Each row below holds a small network's activations on one record, seen along a few directions.
After each row come some of the record's fields: W, D, J, U, S.
A field that a record lacks is left out.
The largest differences between rows may come from other fields.
(in the rows, 500 means zero)
Strong random noise was added to every row along 3 fixed directions; ignore it. To show where, here is one row again and again, with new noise each time:
[533 494 544 591 436 486 449 595 516 460 577 410 422 433 507 460 461 490
 396 488 424 445 502]
[483 442 519 610 469 558 596 528 487 582 490 478 547 462 495 531 475 442
 457 568 493 517 464]
[435 597 833 562 410 442 455 448 769 672 651 240 245 384 449 371 360 474
 352 318 329 606 301]
[549 474 463 568 497 446 522 605 431 471 496 513 481 521 558 533 529 521
 465 675 490 495 524]
[452 483 607 583 487 510 625 473 557 671 488 452 488 484 498 523 465 455
 470 584 480 609 389]

[603 553 497 518 529 317 484 543 466 439 468 504 349 557 595 528 567 563
 507 684 520 535 529] -> D: d3
[540 657 636 425 583 284 481 437 606 553 474 457 281 601 571 491 540 577
 551 587 519 659 465] -> D: d3
[397 430 632 594 401 618 564 503 572 699 605 377 508 395 430 429 394 423
 372 371 378 503 392] -> D: d1 / J: j1 / S: s2
[340 525 619 320 549 517 563 364 594 695 496 557 539 568 455 458 483 548
 577 455 459 683 340] -> D: d2 / J: j2 / U: u2
[498 581 561 492 430 538 345 572 600 430 661 399 392 425 438 377 442 530
 415 243 409 411 528] -> D: d2 / J: j2 / U: u1 / S: s1
[496 510 451 437 545 395 488 649 416 522 551 596 467 621 573 489 557 637
 517 696 437 540 511] -> D: d2 / J: j2 / U: u1 / S: s2
[550 466 526 542 434 312 340 630 465 421 600 430 318 450 533 440 455 593
 370 625 350 430 437] -> D: d2 / J: j1 / U: u1 / S: s2
[562 559 502 557 481 525 487 450 554 420 479 438 446 434 486 516 486 432
 506 363 553 460 549] -> W: w1
[479 468 510 527 431 551 426 599 507 468 619 460 480 444 448 415 460 515
 420 390 406 386 523] -> D: d2 / J: j2 / U: u1 / S: s1
[521 563 623 533 471 396 456 524 575 549 563 380 314 473 519 448 483 526
 432 485 435 543 459] -> D: d1 / J: j1
[566 542 484 445 433 459 230 659 499 249 645 441 414 461 491 374 486 585
 395 358 382 334 599] -> D: d1 / J: j2 / S: s1
[578 562 516 501 457 450 331 444 578 310 535 385 368 399 461 450 433 481
 448 324 498 411 512] -> W: w1
[428 459 372 456 582 648 701 475 416 611 377 698 769 615 500 608 588 481
 647 623 632 593 537] -> D: d1 / J: j2 / S: s1
[357 592 739 425 521 439 583 447 683 826 590 428 329 575 529 433 464 576
 493 483 376 738 317] -> D: d2 / J: j1 / U: u2 / S: s2
[419 467 533 533 525 660 663 405 542 678 437 515 658 497 455 548 486 394
 541 442 564 564 466] -> W: w3 / S: s1
[450 339 478 702 342 738 464 574 461 534 621 383 597 251 352 425 346 345
 336 210 404 283 516] -> D: d2 / J: j1 / U: u1
[592 629 588 528 490 375 453 532 581 468 539 410 284 500 562 468 538 532
 485 471 494 518 554] -> D: d3
[429 502 583 427 516 502 525 457 551 591 508 521 536 532 481 480 480 512
 518 513 449 590 414] -> D: d1 / J: j2 / S: s2
[468 485 627 629 398 556 485 563 581 603 623 353 419 364 469 424 405 452
 368 371 379 474 439] -> D: d1 / J: j1 / S: s2
[622 695 579 402 602 147 400 510 569 396 481 464 195 651 641 525 576 659
 535 747 517 654 485] -> W: w1 / S: s2
[610 734 633 410 580 231 426 396 661 453 483 417 157 584 586 492 551 584
 557 496 535 634 504] -> W: w1
[400 377 439 572 518 650 728 484 413 704 419 624 721 533 458 580 520 440
 551 638 560 567 445] -> D: d2 / J: j2 / U: u1 / S: s1
[636 467 356 527 513 423 433 569 350 286 437 563 497 526 557 549 570 529
 506 641 568 398 633] -> D: d3
[593 434 452 563 451 284 361 791 334 397 644 464 325 527 598 452 523 648
 343 781 334 396 520] -> D: d2 / J: j1 / U: u1 / S: s2
[434 495 515 512 497 546 560 568 501 613 553 530 524 522 488 486 491 531
 489 520 451 554 446] -> D: d2 / J: j2 / U: u1 / S: s2
[474 440 441 549 589 542 757 434 412 665 319 633 681 605 531 653 582 447
 606 781 654 643 469] -> D: d3 / S: s1
[428 533 659 423 470 520 387 433 647 517 581 397 465 457 412 397 419 497
 446 309 405 511 421] -> D: d1 / J: j2 / S: s1
[533 409 356 568 518 511 602 490 374 531 368 627 610 505 509 611 538 468
 562 677 600 494 530] -> D: d2 / J: j1 / U: u1
[543 485 447 494 522 452 433 533 436 425 489 515 497 512 484 510 520 516
 483 552 527 450 557] -> D: d2 / J: j1 / U: u1 / S: s1
[578 473 459 645 417 603 463 543 478 394 524 419 508 373 465 491 473 399
 436 344 527 344 625] -> D: d3
[540 429 415 554 530 481 568 513 388 482 418 574 578 514 523 571 526 472
 531 675 565 492 529] -> D: d3
[438 455 541 453 479 541 459 515 514 518 543 505 568 485 452 450 449 515
 463 471 421 503 443] -> D: d1 / J: j2 / S: s2
[504 470 424 612 502 688 660 373 489 524 375 518 668 420 436 603 489 330
 569 387 673 482 549] -> W: w1
[618 638 583 430 582 176 436 553 519 460 488 491 223 639 643 504 600 649
 532 757 491 614 505] -> D: d3
[473 439 582 584 433 541 483 493 528 519 547 400 511 390 441 464 410 445
 399 467 434 478 406] -> D: d3 / S: s2
[586 495 447 538 507 424 473 540 425 391 451 507 476 495 538 528 542 511
 496 614 552 461 553] -> D: d3
[512 526 425 416 608 449 609 442 448 545 352 667 587 655 533 607 603 555
 638 732 629 640 503] -> D: d2 / J: j2 / U: u1 / S: s1
[549 392 387 618 416 637 443 610 382 352 533 482 631 384 460 492 462 427
 405 424 485 305 588] -> D: d3 / S: s2
[449 521 513 397 526 549 471 433 538 472 472 528 589 536 446 484 509 513
 534 436 536 537 501] -> D: d1 / J: j2 / S: s1
[490 458 564 623 439 596 544 428 548 550 485 407 522 373 430 505 421 381
 448 390 516 483 456] -> D: d3
[538 463 495 551 493 530 528 394 493 452 415 486 539 452 453 536 495 421
 507 481 586 476 512] -> D: d3

Here are new rows. What are their fields?
[544 483 479 597 452 459 477 672 433 497 586 464 411 465 537 477 503 537
 407 579 433 445 527] -> D: d2 / J: j1 / U: u1 / S: s2
[504 488 616 629 369 521 383 625 554 526 692 302 351 354 448 379 391 487
 294 324 325 403 447] -> D: d2 / J: j1 / U: u1 / S: s2
[363 325 496 648 449 663 743 506 425 809 489 529 683 453 430 541 451 387
 459 577 472 522 383] -> D: d2 / J: j1 / U: u1 / S: s1
[525 491 353 355 536 479 357 560 399 303 500 614 551 574 512 478 558 608
 549 515 515 434 625] -> D: d2 / J: j2 / U: u2
[445 543 527 350 535 416 435 600 506 538 593 549 437 619 560 437 539 651
 504 563 381 565 470] -> D: d2 / J: j2 / U: u2 / S: s2
[539 544 374 437 628 467 598 415 433 444 326 632 573 631 573 634 598 515
 664 659 683 600 564] -> W: w1
[589 572 466 594 432 565 395 564 558 315 583 383 417 398 473 464 483 440
 437 255 512 333 661] -> W: w1 / S: s1
[544 591 610 550 466 437 454 554 593 506 588 383 334 477 527 444 497 514
 434 438 443 498 506] -> D: d3 / S: s1
[425 508 653 507 484 523 542 438 612 658 548 433 445 491 451 469 434 497
 476 454 434 596 372] -> D: d2 / J: j2 / U: u1 / S: s2
[458 513 577 445 491 374 500 575 489 639 572 479 384 550 553 442 521 610
 457 621 393 585 400] -> D: d2 / J: j1 / U: u2
[461 469 453 262 491 374 206 635 419 279 645 564 496 547 505 364 482 696
 453 523 312 391 475] -> D: d2 / J: j2 / U: u2 / S: s2
[622 620 494 482 520 315 394 616 492 369 548 476 290 559 605 461 579 592
 497 541 481 455 617] -> D: d3
[490 431 517 604 448 532 567 498 449 598 497 466 513 419 463 501 478 455
 452 520 499 481 441] -> D: d2 / J: j1 / U: u1
[568 491 457 544 554 486 581 324 490 465 329 515 539 494 492 620 510 417
 575 582 669 550 497] -> W: w1
[476 524 648 565 418 395 499 485 608 660 561 381 310 422 488 459 427 498
 424 482 391 552 370] -> D: d2 / J: j1 / U: u1
[405 268 344 560 425 658 552 632 321 569 539 608 737 452 482 514 466 472
 453 563 396 360 499] -> D: d2 / J: j1 / U: u2 / S: s2
[490 605 609 411 532 374 436 517 578 533 580 475 330 586 528 437 504 624
 489 527 425 612 428] -> D: d2 / J: j2 / U: u1 / S: s2
[455 465 492 429 494 514 448 517 478 453 516 538 586 506 465 463 496 538
 494 523 463 488 468] -> D: d1 / J: j2 / S: s1
[509 540 464 444 526 488 491 574 477 478 504 566 522 582 540 501 565 564
 538 557 503 522 559] -> D: d1 / J: j2 / S: s1
[529 597 551 431 588 364 541 362 571 537 397 505 394 578 547 563 538 523
 597 586 588 636 464] -> W: w1
